Look-ups in named tables: a row name and a column name give one cell, copied from the table.

Table gupa
columns: tir, bilat, zuz, sada
mikop: [-57.83, -13.80, -30.83, -32.86]
badaf: [-40.70, -16.42, -32.54, -18.88]
mef: [-25.67, -32.85, 53.34, -22.55]
takibon: [-4.97, 2.03, -38.84, -41.41]
goki: [5.17, -5.16, -66.05, -31.65]
viz: [-21.29, -36.11, -49.71, -27.22]
tur: [-37.51, -92.75, -50.99, 20.19]
tanin: [-5.84, -36.52, -54.98, -64.82]
noba: [-27.98, -13.24, -55.72, -34.26]

sada of tanin is -64.82
sada of goki is -31.65
sada of mikop is -32.86
sada of viz is -27.22
tir of takibon is -4.97
bilat of noba is -13.24
bilat of takibon is 2.03
bilat of goki is -5.16
zuz of viz is -49.71
zuz of mikop is -30.83
sada of tur is 20.19
sada of mef is -22.55
tir of tanin is -5.84
bilat of tur is -92.75
bilat of mef is -32.85
zuz of mef is 53.34

funezu =
,zitu,zudar
muk,17,-37
kufotu,56,57
gan,38,67
teno,45,-27
ritunu,38,69
vad,75,4
reb,-54,0
gizenu,16,-37

zudar of muk is -37
zudar of gizenu is -37
zitu of kufotu is 56
zitu of ritunu is 38
zitu of reb is -54
zitu of gan is 38
zudar of teno is -27
zitu of teno is 45
zudar of gan is 67
zudar of ritunu is 69
zudar of vad is 4
zitu of vad is 75
zudar of reb is 0
zitu of gizenu is 16
zitu of muk is 17
zudar of kufotu is 57

miz =
cols = gep, pem, kepe, sugeno
rofese: [24811, 54243, 64940, 32371]
rebise: [9320, 35180, 64694, 34968]
rusadon: [9665, 47938, 70857, 40872]
zizofe: [16239, 58848, 79743, 22949]
gon: [10712, 49619, 82947, 34909]
gir: [16964, 41413, 72587, 10113]
kedozi: [28666, 51813, 74237, 29309]
nuv: [5898, 43830, 73158, 38992]
zeme: [27216, 49689, 78396, 31003]
tise: [9450, 60623, 69261, 22527]
lenime: [4124, 36823, 66997, 33573]
ranumon: [10005, 51656, 73923, 11407]
nanovi: [13472, 59586, 66097, 32071]
roniziz: [15877, 38356, 84266, 31262]

gep of ranumon = 10005
gep of rebise = 9320
sugeno of rofese = 32371
pem of ranumon = 51656
kepe of nanovi = 66097
kepe of lenime = 66997
pem of nuv = 43830
pem of roniziz = 38356
sugeno of kedozi = 29309
sugeno of zizofe = 22949
gep of nuv = 5898
Which row has the largest sugeno? rusadon

puz:
,pimi,gok
tuda,97,88
pifaro,760,752
bor,764,773
valeva,699,710
baz,722,753
tob,110,129
gis,757,744

tob, gok: 129
gis, pimi: 757
gis, gok: 744
pifaro, pimi: 760
pifaro, gok: 752
baz, pimi: 722
baz, gok: 753
tob, pimi: 110
tuda, gok: 88
bor, pimi: 764
tuda, pimi: 97
valeva, pimi: 699
valeva, gok: 710
bor, gok: 773
Row with the largest gok: bor

som =
columns: novof, lomose, riri, zek, zefimik, sir, pobup, difu
feg: [1.2, -5.8, -2.6, 1.1, 2.4, 2.7, 1.8, 0.6]
nel: [0.7, 2.8, -1.7, 2.7, 1.7, 3.2, 1.5, 0.8]
lemu: [1.6, -2.0, 5.9, -0.7, 0.7, 0.2, 0.3, 1.1]
kad: [-0.5, -0.4, 0.9, -0.7, -0.5, 0.3, 0.2, 0.9]
daruvil: [0.3, 3.5, 2.9, 3.1, 2.4, -0.3, 2.6, 1.9]
kip: [0.1, 2.1, -0.2, -0.4, 0.9, 1.8, -0.8, 1.4]
vek: [0.0, 1.6, 4.1, -0.6, 1.7, 0.1, -0.6, -5.3]

What is the lomose of feg in som?
-5.8
What is the novof of nel in som?
0.7
What is the difu of daruvil in som?
1.9
What is the zefimik of vek in som?
1.7
What is the novof of lemu in som?
1.6
What is the zek of daruvil in som?
3.1
What is the sir of lemu in som?
0.2
What is the riri of daruvil in som?
2.9
What is the difu of feg in som?
0.6
What is the difu of kip in som?
1.4
What is the zefimik of lemu in som?
0.7
What is the pobup of nel in som?
1.5
What is the sir of kad in som?
0.3
What is the novof of vek in som?
0.0
What is the difu of lemu in som?
1.1

Table pup
          buz   ras  gizo  vesed
kabas    2477  2089  2750   6423
ketug    2439  1913  2966   6562
ketib    2364  1875  2916   7537
limugun  2525  2003  2813   6925

gizo of limugun: 2813
gizo of ketug: 2966
vesed of kabas: 6423
buz of limugun: 2525
vesed of limugun: 6925
vesed of ketug: 6562
ras of ketib: 1875
vesed of ketib: 7537
buz of ketug: 2439
gizo of ketib: 2916
ras of ketug: 1913
gizo of kabas: 2750
buz of kabas: 2477
ras of kabas: 2089
ras of limugun: 2003
buz of ketib: 2364

vekefa =
|  | mutagi | tapopag | maraz | sozad | lekuput | nativu | zatefeg | tep | dad | retuta |
|---|---|---|---|---|---|---|---|---|---|---|
| belefi | 166 | 109 | 150 | 136 | 194 | 182 | 143 | 200 | 117 | 153 |
| totelin | 108 | 113 | 173 | 124 | 151 | 170 | 167 | 165 | 174 | 64 |
| dukipu | 176 | 185 | 102 | 163 | 88 | 117 | 93 | 92 | 108 | 128 |
| dapodi | 83 | 172 | 145 | 120 | 117 | 133 | 177 | 121 | 82 | 75 |
| pitimop | 99 | 177 | 78 | 91 | 101 | 123 | 149 | 72 | 125 | 148 |
| zonob | 98 | 103 | 135 | 136 | 208 | 180 | 160 | 118 | 111 | 94 |
| kuz | 118 | 118 | 98 | 158 | 181 | 149 | 156 | 181 | 62 | 160 |
| diz | 167 | 64 | 134 | 177 | 169 | 120 | 97 | 114 | 158 | 172 |
| pel | 115 | 126 | 93 | 139 | 113 | 174 | 164 | 147 | 172 | 56 |
| rasufa | 185 | 134 | 120 | 93 | 140 | 161 | 120 | 167 | 173 | 202 |
| pesa | 126 | 37 | 116 | 154 | 106 | 143 | 126 | 173 | 137 | 145 |
| gov | 113 | 194 | 99 | 171 | 191 | 123 | 123 | 84 | 104 | 133 |
| mavepal | 50 | 146 | 147 | 120 | 167 | 143 | 155 | 104 | 96 | 90 |

lekuput of pitimop = 101
lekuput of pel = 113
tep of dukipu = 92
tep of kuz = 181
lekuput of pesa = 106
zatefeg of mavepal = 155
lekuput of diz = 169
maraz of rasufa = 120

Table rurudas
,zuzab,sapaz,melap,zar,kes,kamisud,fuluto,taba
kug,2039,1130,4816,545,3331,774,4274,2094
duba,1399,1149,4816,5810,3331,774,3754,2094
nudug,1698,1217,4816,5253,3315,774,4134,2094
zuk,2461,2089,3924,545,4266,2492,4274,2094
kesa,2039,1037,5860,545,3331,774,4274,2094
tul,2039,1130,4816,545,3331,774,4274,2094
dulade,1164,1130,4816,545,2482,774,2190,2186
nelu,2039,782,6361,545,3331,774,4274,2094
kupar,2039,1480,3194,545,3331,774,4274,2094
melena,2039,396,7508,545,3331,774,4540,2094
vodu,4529,1130,3092,545,3331,924,3906,2485

kesa, kes: 3331
kupar, zar: 545
zuk, kes: 4266
zuk, sapaz: 2089
zuk, taba: 2094
dulade, zar: 545
kug, kamisud: 774
nudug, melap: 4816
melena, melap: 7508
nudug, fuluto: 4134
nudug, kamisud: 774
Which row has the largest taba? vodu

lig =
            nev     gor    novo
bek      -44069   36360  -67282
zon       47151    8409   76581
bep       22822  -29038  -55032
nuki     -48698   72160   50394
fen       15786   89123  -22138
rugu     -14024   25604  -25751
pofig     22749  -31580  -70973
riroti    21770  -24282   94090
bulafam   21926  -24608   94123

What is the novo of pofig in lig?
-70973
What is the novo of zon in lig?
76581
What is the nev of bulafam in lig?
21926
What is the nev of bek in lig?
-44069
What is the nev of bep in lig?
22822
What is the gor of bep in lig?
-29038
What is the novo of bulafam in lig?
94123
What is the nev of rugu in lig?
-14024
What is the nev of nuki in lig?
-48698
What is the novo of nuki in lig?
50394
What is the gor of zon in lig?
8409
What is the gor of riroti in lig?
-24282
What is the gor of bek in lig?
36360
What is the novo of rugu in lig?
-25751
What is the gor of rugu in lig?
25604
What is the nev of fen in lig?
15786
What is the novo of bep in lig?
-55032
What is the nev of riroti in lig?
21770

